A small network was shown many inputs. Here are its activations along a few directions, one row for each input.
In each table, some parts of the input vary, and every possible input appears once, in random order.
Descriptions start from the smaller parts, as in this example, which fits no table here: one of 3 separate values, together with either a single point or one of 11 places around a ring or (one of 4 places along a line, together with one of 5 places around a ring).
Shared parts are said once, and a part with two or three values counts as separate values.
In the rows, zero is written as 128.

Other details of the inputs vary at random and push rows far along three fixed directions, the same in every table; ignore that.

A family of inputs:
R1: [119 160 138  61 213 110  58 118 155 126 122]
R2: [151 144 184 141  78 134 170 140 155 107 167]
R3: [179  90  79  96 113 144 153 122 127 185  82]
R4: [147 126 200 154  91 108 173 128 150 104 161]
R5: [152 153 183  84 188 114  63 121 143 137 104]
R6: [136 156 155  73 192 129  73 110 163 140 116]
R7: [164  62  70 105 155 141 148 120 127 187 109]
R8: [156  44  51  87  87 125 138 111 123 155 129]
R9: [139 134 150  82 157 109  34  76 111 111 119]
R10: [ 90 127 119 155 167 174 140 196  65 143 145]
R11: [129 146 162  65 180 117  62 127 175 140 121]
R12: [150  73  94 122 139 127 162  90 129 191  85]
R13: [ 96 145  95 185 181 170 140 206  97 122 130]
R14: [ 48 130  78 173 150 173 104 154  59 109 127]
R15: [116 138 140  92 170 113  35  59 130 112 116]
R16: [154 151 192 162 104 121 172 109 155 107 144]
R17: [143 142 169 128  78 108 173 136 150  91 174]
R18: [ 64 131 102 163 156 147 146 197  97 131 144]
R19: [108 156 148 134  55 142 149  74 132  81 159]
R20: [159 147 187 162  81 107 171 137 163  97 138]
R21: [ 67 138 104 189 174 144 159 172  80 128 120]
R22: [ 74 103  94 185 162 153  87 181  57 103 142]
R23: [179  72  88 105 113 112 168 102 118 182  86]
R24: [157  55  45 111 103 134 123  78 112 153  97]
R25: [156  91  66 128 125 117 168  98 137 176  67]
R26: [154 155 175 142  76 122 168 142 163  97 154]
R27: [ 79 151 105 198 171 160 151 179  95 132 101]
R28: [150  69 102 125 109 125 163 110 151 193  81]
R29: [ 89 135  93 193 148 144  92 212  79 139 141]
R30: [ 72 110  92 170 141 158  94 185  70  94 144]
R31: [159  55  61 131 106 129 126  65 109 156 102]
R32: [143 175 168 120  76 127 169 125 132 100 150]
R33: [121 187 150 164  63 122 135  91 138 125 148]
R34: [157 143 158  89 198  78  58 145 169 109 105]
R35: [ 89 118 119 190 198 153 141 193  80 130 138]
R36: [ 78 141 105 170 147 162 146 200 111 136 126]
R37: [101 141 161 153  62 123 125  81 130  98 156]
R38: [149 137 183 147  87  91 175 127 152  92 155]
R39: [102 133 128  53 157 110  41 111 145 113 149]
R40: [125 150 161 124  60 137 128  92 104  83 152]
R41: [ 71 155  82 174 164 162 154 183  89 126 123]
R42: [131 152 161  92 189  96  59 130 181 132  93]
R43: [154  53 100 117 102 117 176  99 148 197  90]
R44: [174  83  66 132 140 111 160 114 139 167  76]
R45: [150 175 155 164  64 111 135 100 144 114 160]
R46: [153 158 179 145  84 138 182 112 156 105 165]
R47: [122 162 170 152  74 102 176 114 163 103 133]
R48: [125 141 123  60 179 112  41 102 137  92 158]
R49: [153 156 173  65 176 129  69 129 144 137 125]
R50: [117 138 160  64 192 116  60 133 165 141 134]
R51: [124 131 151 131  56 130 139 116 133  72 170]
R52: [148 169 155 141  83 118 182 117 156  89 158]
R53: [ 72 148  95 188 119 143 110 181  95 153 136]
R54: [154 164 174 170  98 117 177 117 157  97 135]
R55: [128 143 136  45 158 119  44 104 118 105 149]
R56: [ 49 134  77 153 154 171 114 163  62 108 155]
R57: [139 146 200 140  95 127 171 114 121 115 149]
R58: [150  83  66 100 100 120 163 120 155 179  91]
R59: [ 91 125 104 191 186 136 150 185  81 117 130]
R60: [151 163 166  83 198 109  52 135 144 129  91]
R61: [151  73  77 101 130 143 169  99 131 196 100]
R62: [ 64 124 113 187 164 132 148 192  92 132 127]
R63: [167  86  66 110  98 142 181  94 148 187  79]
R64: [ 97 145 149 124  59 131 133 101 141  87 162]
R65: [141 165 174 112  82 122 172 120 127 100 164]
R66: [129 145 147 135  68 133 144  87 132  70 169]
R67: [140 149 136  71 219 103  59 133 156 114 134]
R68: [179  70  66 103 111 114 156 136 150 168  97]
R69: [138 155 170  91 202 110  65 102 166 137  96]
R70: [145 135 187 131  82 125 172 135 151 103 179]
R71: [102 111 133 193 171 151 137 211  94 131 127]
R72: [165  52  52  86  83 145 138  85  99 170  93]
R73: [182  85  82 111 106 114 168 106 124 179  71]
R74: [149 172 143  92 152 104  29 115 129 144 120]
R75: [ 94 144 155 136  49 131 134  93 132  87 156]
Description of these inputs: one of 5 separate values, together with either a single point or one of 4 places along a line or (one of 2 separate values, together with one of 5 places around a ring).
The inputs of R1 and R67 match in every part but the choice among 5 separate values. If R61 is changed in the same way as R1 into R67, which row does it become?
Answer: R7
Which other rows does R13 become when the choice among 5 separate values takes its other values? List them by row number.
Answer: R3, R26, R36, R63
Which other rows does R64 become when the place on the line of 4 takes its other values? List them by row number.
Answer: R37, R39, R75
Which other rows does R52 become when the choice among 5 separate values takes its other values? List them by row number.
Answer: R32, R41, R58, R68
Which other rows does R16 become when the place on the ring of 5 takes its other values? List them by row number.
Answer: R35, R44, R54, R59
Which other rows does R60 become when the place on the ring of 5 takes its other values? List them by row number.
Answer: R5, R23, R57, R73

A family of inputs:
R76: [ 91 118  75 186 185 150 107 207  68 136 108]
R77: [105 173 194 149 112 126 142 167 136  86 178]
R78: [124 156 182 166  95 109 140 132 145  99 151]
R79: [120 131 119 176  87 155 179 141 107 148 124]
R80: [109 119 122 169  92 151 191 124 108 151 128]
R81: [155 113  89 104 128 124 124 107 137 173  85]
R82: [106 124 112 158  95 150 194 116 119 139 124]
R83: [ 98 173 125  97 227 122  36 153 140 127 110]
R84: [138  75  74  86  85 134 115 101 115 143 134]
R85: [124 117 122 167  99 154 175 177 102 131 147]
R86: [131 159 192 160 105 123 139 114 124  82 155]
R87: [ 94 163 145 105 225 121  35 160 136 139 111]
R88: [ 76 104  94 190 196 153 113 198  67 138 118]
R89: [116  87  66  99 210 135  83 185 121 165  99]
R90: [156 104  92  97 131 129 135  89 128 170  88]
R91: [114 123 112 153 114 151 181 157 104 118 154]
R92: [118 129 111 157  97 145 182 166 117 121 152]
R93: [141 163 155  86 135 111 113  75 165 118 127]
R94: [100 151 154 148  73 124 106 103 113  69 174]
R95: [142 104  91 104 122 122 140 103 156 172  90]
R96: [166  84  87 117 125 112 137  94 137 152 100]
R97: [ 77 175 136 168 203 131  69 197 107  87 141]
R98: [162 149 159  73 132 102  95 118 161 113 135]
R99: [155 130 177  75 134 106 110 102 163 121 142]
R100: [121 100 110 176  94 137 188 125 114 127 125]
R101: [133 163 186 165  95 118 137 130 135  90 152]
R102: [118 164 176 158 100 110 140 127 153  85 150]
R103: [171  82  91 119 118 115 140  93 123 154  92]
R104: [149 154 171  89 138 119 100  80 153 126 122]
R105: [172  72 103  92 122 132 146 112 127 166 111]
R106: [162 143 166  69 131 107 108  97 153 109 139]
R107: [123 147 139  78  98 119  72  63 143 110 141]
R108: [155  77  98  87 123 126 155 110 145 157 115]
Describe the family of inputs behind these rows.
Answer: one of 3 separate values, together with either a single point or (one of 2 separate values, together with one of 5 places around a ring)
The inputs of R79 and R101 match in every part but the choice among 3 separate values. If R93 is changed in the same way as R79 into R101, which row does it become?
Answer: R96
List by row number the other rows that have the choice among 3 separate values in common with R89.
Answer: R77, R84, R85, R91, R92, R98, R99, R105, R106, R108
Which other rows does R80 become when the choice among 2 separate values takes its other values? List them by row number.
Answer: R87
Which other rows does R102 become when the place on the ring of 5 takes its other values? List them by row number.
Answer: R76, R78, R97, R101

A family of inputs:
R109: [ 92 175 153 134 133 135  95 133 123  91 149]
R110: [128 111 121 171  81 132 162 132 107 112 145]
R111: [ 99 165 157 130 130 132 106 140 121  91 165]
R112: [118 137 124 170 116 144 168 146 110 131 127]
R113: [116 125 126 162 108 139 177 156 119 122 144]
R114: [143 103 115 117 139 125 126 139 132 152 115]
R115: [205 144 191  84  37  87 167  30 201 126 128]
R116: [126 115  97 116 127 131 120 107 122 149 116]
R117: [141 107 106 116 149 126 130 142 132 144 116]
R118: [129 109 102 114 132 129 121 113 119 144 110]
R119: [124 159 155  99 185 111  75 127 154 117 120]
R120: [137 117 106 124 148 126 133 126 134 150 104]
R121: [111 129 124 172 105 143 176 143 116 134 129]
R122: [128 127 127 164 102 142 180 153 112 125 140]
R123: [136 107 111 114 126 133 129 100 126 145 114]
R124: [129 101  99 105 145 129 109 134 115 140 119]
R125: [ 98 166 154 128 125 135 100 145 122  86 163]
R126: [109 158 169 128 127 135 117 132 123  87 164]
R127: [149 107 116 115 141 126 124 137 129 150 115]
R128: [135 101  96 135 138 120 105 113 119 142 103]
R129: [136 102 109 115 151 126 122 143 132 151 114]
R130: [128 153 156 103 172 112  76 126 149 128 117]
Describe the family of inputs behind these rows.
Answer: one of 2 separate values, together with either a single point or one of 4 places along a line or one of 6 places around a ring
The inputs of R110 and R128 match in every part but the choice among 2 separate values. If R117 is changed in the same way as R110 into R128, which row does it become?
Answer: R120
A walk changes only the place on the ring of 6. It starts at R130 and steps to R121. List the rest of the walk in order.
Answer: R119, R120, R112, R115
Which other rows does R126 become when the place on the line of 4 takes its other values? List them by row number.
Answer: R111, R124, R125
